Each row below holds a small network's activations on one input, seen along a few directions.
In each table, some parts of the input vary, and every possible input appears once, in random order.
Descriptions start from the smaller parts, as in this example, which fits no table here: one of 6 places along a line, together with either a single point or one of 9 places along a line or (one of 2 separate values, together with one of 8 places around a ring).
Shared parts are said once, and a part with two or three values counts as separate values.

Rows:
row 1: [ 40  17 -14 -18  -7 -18 -21   0  -2 -16 -11  -2  25  23]
row 2: [ -7  31   3 -32 -31   3  -1  -6  15 -22 -14  18  16  32]
row 3: [-45 -56  74  39  23 -30  35 -28 -38  31  30 -15 -24 -54]
row 4: [  9  -4 -35 -14  -6  23 -15  20  26 -18  20  -9   5  -4]
row 5: [ 41  12 -33  -4  -9  10 -12  -3  17 -20   8 -35   5   6]
row 6: [-39 -26   6  63  45   6  43 -28 -37  42  -5   8 -36  -5]
row 7: [ -2  15   4 -36 -15   9  -7  36  23  -8 -19  27  12  15]
row 8: [  2  28   8 -39 -24   2 -11   2   7 -11 -27  22  27  25]
row 9: [ 15  -5 -29 -17   3  22 -28  30  15 -16   6  -7  15  -8]
row 10: [ -9  16  -2 -33 -26  12   6  26  27 -19  -7  26  -2  18]
row 11: [ 47   9 -30  -6   0   5 -24   5   9 -18  -7 -31  16  -2]
row 12: [-33 -27  25  56  34  -1  12 -31 -23  46  -1  14 -51 -26]
row 13: [-48 -28  42  57  29 -25  31 -17 -42  49  26  -6 -19 -52]
row 14: [ 30  19 -20 -16 -16 -17 -10  -7   5 -21   1  -9  11  32]
What do these inputs look like to the network? -> either one of 4 places along a line or (one of 2 separate values, together with one of 5 places around a ring)

Rows:
row 15: [-13  45  36 -80 -56  -7  -5  23  31 -22 -47  60  40  50]
row 16: [ 16  -6  -2  23  14 -30  10 -18 -26   7  10 -18   7   7]
row 17: [-16 -23  18  57  32  -6   9 -36 -29  43  -1  -5 -41 -20]
row 18: [  7  -2 -55 -39  -4  54 -38  66  51 -22   0  17  -1   5]
row 19: [-37 -25 -18  18  18  31  12  41  17  17  22  15 -33 -29]
row 20: [ 68  23 -37 -33 -12  -8 -27  12  10 -36 -16 -17  32  34]
row 21: [ 17  17 -30   3 -10  12  -5 -18  15 -11  -5  -4 -13  24]
row 22: [ 13 -37  45  36  20 -46   4 -46 -43  22  34 -52   5 -51]
row 23: [-42  34  58 -54 -49 -10  25  -2  12 -13 -24  53  11  43]
row 24: [ 29  -7  16  13  -5 -45  -9 -23 -26  -2  34 -45  28 -24]
row 25: [-62  23  69 -30 -26 -31  32  -1 -15  13 -18  61   8  23]
row 26: [-78 -10  94   3  -5 -34  38 -23 -38  27 -23  60 -10  -6]
row 27: [-46 -50  13  47  38  33  25  20   0  40  20   9 -55 -58]
row 28: [-24  -4 -21  27  22  20  10  12  -5  19   1   2  -7 -13]
row 29: [-20 -16 -35  -7   3  50  -1  35  42 -13  17  12 -22  -8]
row 30: [  0   7 -13  30  10  -7   2 -16 -11  18   0   3 -18   5]
row 31: [ -5   7 -37   1   3  41   2   9  17 -10  -1  -2  -1   8]
row 32: [ 77  24 -14 -39 -28 -24 -49   8  13 -49   3 -49  49   3]
row 33: [ 35   5 -18  -4  -8 -12   5 -17  -3 -23   1 -28   8  25]
row 34: [ 44   5  -1 -18 -24 -30 -14 -23  -1 -32  22 -57  26  -9]
row 35: [ -1 -37  28  50  38 -30  19 -41 -44  29   9 -25 -17 -19]
row 36: [-38 -32  10  54  46  20  20  -9 -21  41   0  -4 -31 -37]
row 37: [ 27  20 -57 -31  -6  46 -30  37  25 -18 -19   7  23  15]
row 38: [ 50  35 -49 -28 -11  14 -36   9  30 -23 -22   6  11  33]
Changing only one part turns row 26 into row 15. The same change can be made to row 27. Which row results? -> row 18
What do these inputs look like to the network? -> one of 4 places along a line, together with either a single point or one of 5 places along a line
List by row number the other rows that have the place on the line of 4 in common with row 33. -> row 21, row 23, row 29, row 31, row 34
Start at row 17 and move only the place on the line of 4, one step at a time. The first step leads to row 30. Which rows follow, in order? -> row 21, row 38

Rows:
row 39: [ 10 -26 -25   7  19  24 -18  25  11   1  19 -20  -3 -32]
row 40: [-22 -10  49   9  -1 -40  15 -18 -33  13  14  -5  13 -20]
row 41: [ 20 -17 -13  43  23 -14   4 -34 -20  11  16 -32 -22  -7]
row 42: [-30  13  30 -11 -10   1  10 -12  -2   8 -30  42  -9  21]
row 43: [-35   3  49 -25 -20 -10  11   9   7   6 -10  39  -5   2]
row 44: [-23  15 -31  -3   1  36   8  18  18   5 -13  31 -11  23]
row 45: [ 86  57 -47 -81 -55  -8 -50  18  39 -70 -17 -21  64  57]
row 46: [  8 -23   7  29  11  -9   6 -23 -11   5  28 -42 -11 -32]
row 47: [ -6  -3  32  23  12 -34  22 -31 -39  20  -8  -3   5   3]
row 48: [-31   0 -10 -18  -8  30  11  36  24  -9   1  26  -8   3]
row 49: [ 22  -9 -42  26  27  24 -19  14   5   9   0 -16 -14 -16]
What do these inputs look like to the network? -> either a single point or (one of 2 separate values, together with one of 5 places around a ring)
